Each row below is a small network's average activation on inputs in which a field has the value named, seen along a few directions.
Related values have similar rows: they may be neighbours, one step apart, or belong to one group.

Other fields vary at random and push rows far along one fixed direction, the same in every table; ignore that.

K, 12 values:
k9: [-22  -7 -12  -9  -9   8  -6  -7  -9  29  -9 -23  -9   0   2]
k3: [ 20   3  12  12  16  -9  -1   7  11 -15  17  22   8   0  -4]
k4: [ -1   3   2  28  -5 -12  26  16   3 -13   6  20   9  -2   3]
k5: [ -6  -8  -4  -6   4  14 -11  -9  -9  11  -6  -8  -6  -8   8]
k7: [ 12   3   3   0  -4  -8   9   3   7 -19  -4  12  10   2   0]
k1: [  0  -2  -9  38   4  -1  15  11  -9 -12  10  -1  -6  -3   5]
k10: [ -6  -1  -7  -6  -8   8   1  -9  -4  -6  -9 -13  -3  -1   0]
k11: [ 16  11  15  10   4 -25   8  10  15  -8  18  22  13   5 -12]
k6: [ -8  -1 -19   3  -6   3   9  -2  -9  -7  -6 -15  -9   0   5]
k2: [ -2   0   9 -58   1  13 -32 -26  -3  25 -14 -25  -5   7  -4]
k12: [-10   0   2 -25  -8  14 -18   0   4  28 -12  -7  -5   3  -5]
k8: [  7  -2   8  13   9  -6   1   5   4 -12   9  17   1  -4   3]
Each value of K is a pair of two hidden parts, and every pair occurs once (3 first parts, 4 second parts).
Changing only the second part turns k11 into k9. k3 has the same second part as k11; what does that change turn k3 into?
> k1
Changing only the second part turns k7 into k10. k8 has the same second part as k7; what does that change turn k8 into?
> k5

Y, 25 values:
y21: [  0   9   2 -20  -6  -1  -2  -7   4   5  -4  -1   5   8  -7]
y12: [ -2  -4  -8 -11  -9  13  -8  -7  -3  -3 -13  -9  -4  -1  11]
y6: [ -7  -3  -8  11   3   5   1  -2 -10  -3   2  -9  -7  -2   4]
y4: [-5 -3  6  2  2 10 -4 10  1 14  5  5  1  1  4]
y22: [ -8  -6  -4 -52   0  24 -34 -28  -9  22 -23 -23  -8   0   4]
y7: [ -3   5 -13  14   1  -2   8   5  -5  -1   3  -7  -5   1  -3]
y5: [-15  -9   0  -7  -6  11  -5  -6  -6  21 -18 -13   0  -1   2]
y24: [ 12   4   4   3   7  -7   4  -5   1 -21   3   3   3   0   2]
y10: [ 18   7   9  33  10 -27  19  18  13 -27  25  25  12   4  -7]
y11: [-14   2   9 -37  -1  10 -31 -12   5  31 -11 -18  -6   5 -11]
y1: [ -3   1  -7  -6  -6  -1   6 -11  -4  -1  -5 -18  -1   7   1]
y2: [-11  -4  -9 -21 -11  11  -3  -6   0   6 -17  -7  -5   0  -1]
y13: [13  2  6  9  2 -7  0 16  9 -6  6 19  8 -6 -7]
y14: [-8  3  1 -4  1 -5 -5  9 -1 23  3  1 -6  4  0]
y8: [ 12   8   3   3   2 -15   9  -1   5 -16   4   4   6   7  -3]
y18: [ -6  -1  -3  24   2   2   8   9  -2 -15  -2   9   3 -10   7]
y17: [ 17   3   7  11  -5 -12  13  15  13 -27   3  27   9   1  -2]
y19: [ 11  -5   5  34   8  -5  15  14   4 -14  13  25  -2  -9   2]
y20: [-5 -6 -1  2  3 -6 -2 -3 -1 17 12 -7 -4  1  0]
y16: [-2 -7  0  5 10  4 -7 -3 -7  6 10 -5 -7 -4  2]
y25: [ 14   5  -7  30   0  -9  28  11  -1 -39  12  12   5  -1   2]
y3: [-19  -4  -3 -18 -13  11 -10  -5  -5  26 -12 -20 -13   4  -1]
y23: [13  4  8 11 16 -5  3  1  3 -8 14  8  7 -2  3]
y9: [ -4  -7   7 -24   4  16 -24 -18  -4  19  -7  -5  -1  -6   1]
y15: [  1   8  -4   9 -13 -11  19   6   1 -10  -2   5  10   1  -2]
Y is arranged as a network in which each value has 4 neighbours.
What is the length, in steps, of the shortest route from y8 to y25?
> 2
Each value of Y is a pair of two hidden parts, and every pair occurs once (5 first parts, 5 second parts).
Changing only the second part turns y8 into y1. y17 has the same second part as y8; what does that change turn y17 into?
> y2
Changing only the second part turns y3 into y14. y5 has the same second part as y3; what does that change turn y5 into?
> y4
Changing only the second part turns y11 into y21. y23 has the same second part as y11; what does that change turn y23 into?
> y24

G, 25 values:
g3: [  0   7  -1 -13 -16   0   6  -5   6  -8 -12  -2   4   5  -6]
g16: [ 12   5  11   0   8 -13  -2  -6   6  -4  14   7   6   1  -7]
g14: [ -5  -4  -7  -1  -9  14  -3  -3  -4  -8 -16  -8   0  -4   6]
g25: [ -7   4  -2 -34  -8   4  -7 -21  -2  13 -13 -26  -5  10  -4]
g20: [-13  -2   2  -5  -5  -1  -8   7   5  23  -5   3  -4   1  -5]
g23: [ -3 -11   5  -4  15   2 -15  -8   0  20   4   3   0  -7   3]
g10: [-2 -1  6  5  2  8 -8 12  5  7  5 14 -2 -3 -1]
g17: [ -3  -6 -11  -8   1  15 -11 -22  -9  -1  -6 -13  -7 -10   9]
g11: [ 13   4  10 -13  14   0 -14  -3   3   0  -1  13   0  -4   2]
g2: [ -4   0  -4 -38   3   4 -20 -28  -5   8 -10 -25  -7   4   4]
g21: [  9  -3  -1  47   0  -6  26  27   5 -22   7  27   8  -6   6]
g24: [-15   1   6  -7   1  -4  -8  -3  -2  26   4 -10  -5  10  -4]
g22: [ -9  -3  -7  10  -6  -2  -2   5  -5  13   4 -16  -7   4   1]
g6: [  8  -3   6 -16   0   5  -8   6  11   2  -3  11   7   0  -2]
g7: [ -7   3  -4  25 -12  -3  22  19  -4  -4   8  13   3  -3   3]
g19: [  7   8 -12  29  -4 -18  29  15  -1 -28   8   5   3   1  -4]
g1: [  1   3 -13  13 -13  -1  20   9  -1 -12 -10   3   1   1   2]
g8: [  7  -4   4  -6  -9  -2   7   0   6 -23  -7   9   3  -2   0]
g18: [ 12  11  10   7  -2 -17   6   7  10  -4  10   9  10   9 -10]
g15: [  0   0 -13   1   8   1   5  -7  -8 -10   3 -13  -5   1   7]
g5: [-12 -10  -2  -5  10  17 -10  -5 -14  15  -3  -9  -9  -7  11]
g12: [ -3  -7   8 -10   9   8 -18 -11  -4  26   9 -17 -11   2  -3]
g4: [  2  -2   6 -20   8  12  -8 -15  -3  -5 -11  -9   5   1   4]
g9: [ 12  11  10  14  -6 -20  15  23  16 -18   6  27  13   0  -9]
g13: [ 0 -1 -6 28 12 -3  8  8 -7 -7 16  3 -2 -3 -1]
G is arranged as a network in which each value has 4 neighbours.
What is the length, in steps, of the shortest route from g5 to g9?
> 4
Which values are neighbours of g4? Give them in the order they are listed.
> g17, g11, g2, g8
Which values are neighbours of g19? Give them in the order they are listed.
> g25, g22, g1, g15
Which values are neighbours of g10? Give them in the order they are listed.
> g20, g23, g21, g6
Each value of G is a pair of two hidden parts, and every pair occurs once (5 first parts, 5 second parts).
Changing only the second part turns g16 into g13. g11 has the same second part as g16; what does that change turn g11 into?
> g5
Changing only the second part turns g22 into g25. g21 has the same second part as g22; what does that change turn g21 into?
> g8
Changing only the second part turns g6 into g14. g9 has the same second part as g6; what does that change turn g9 into?
> g1
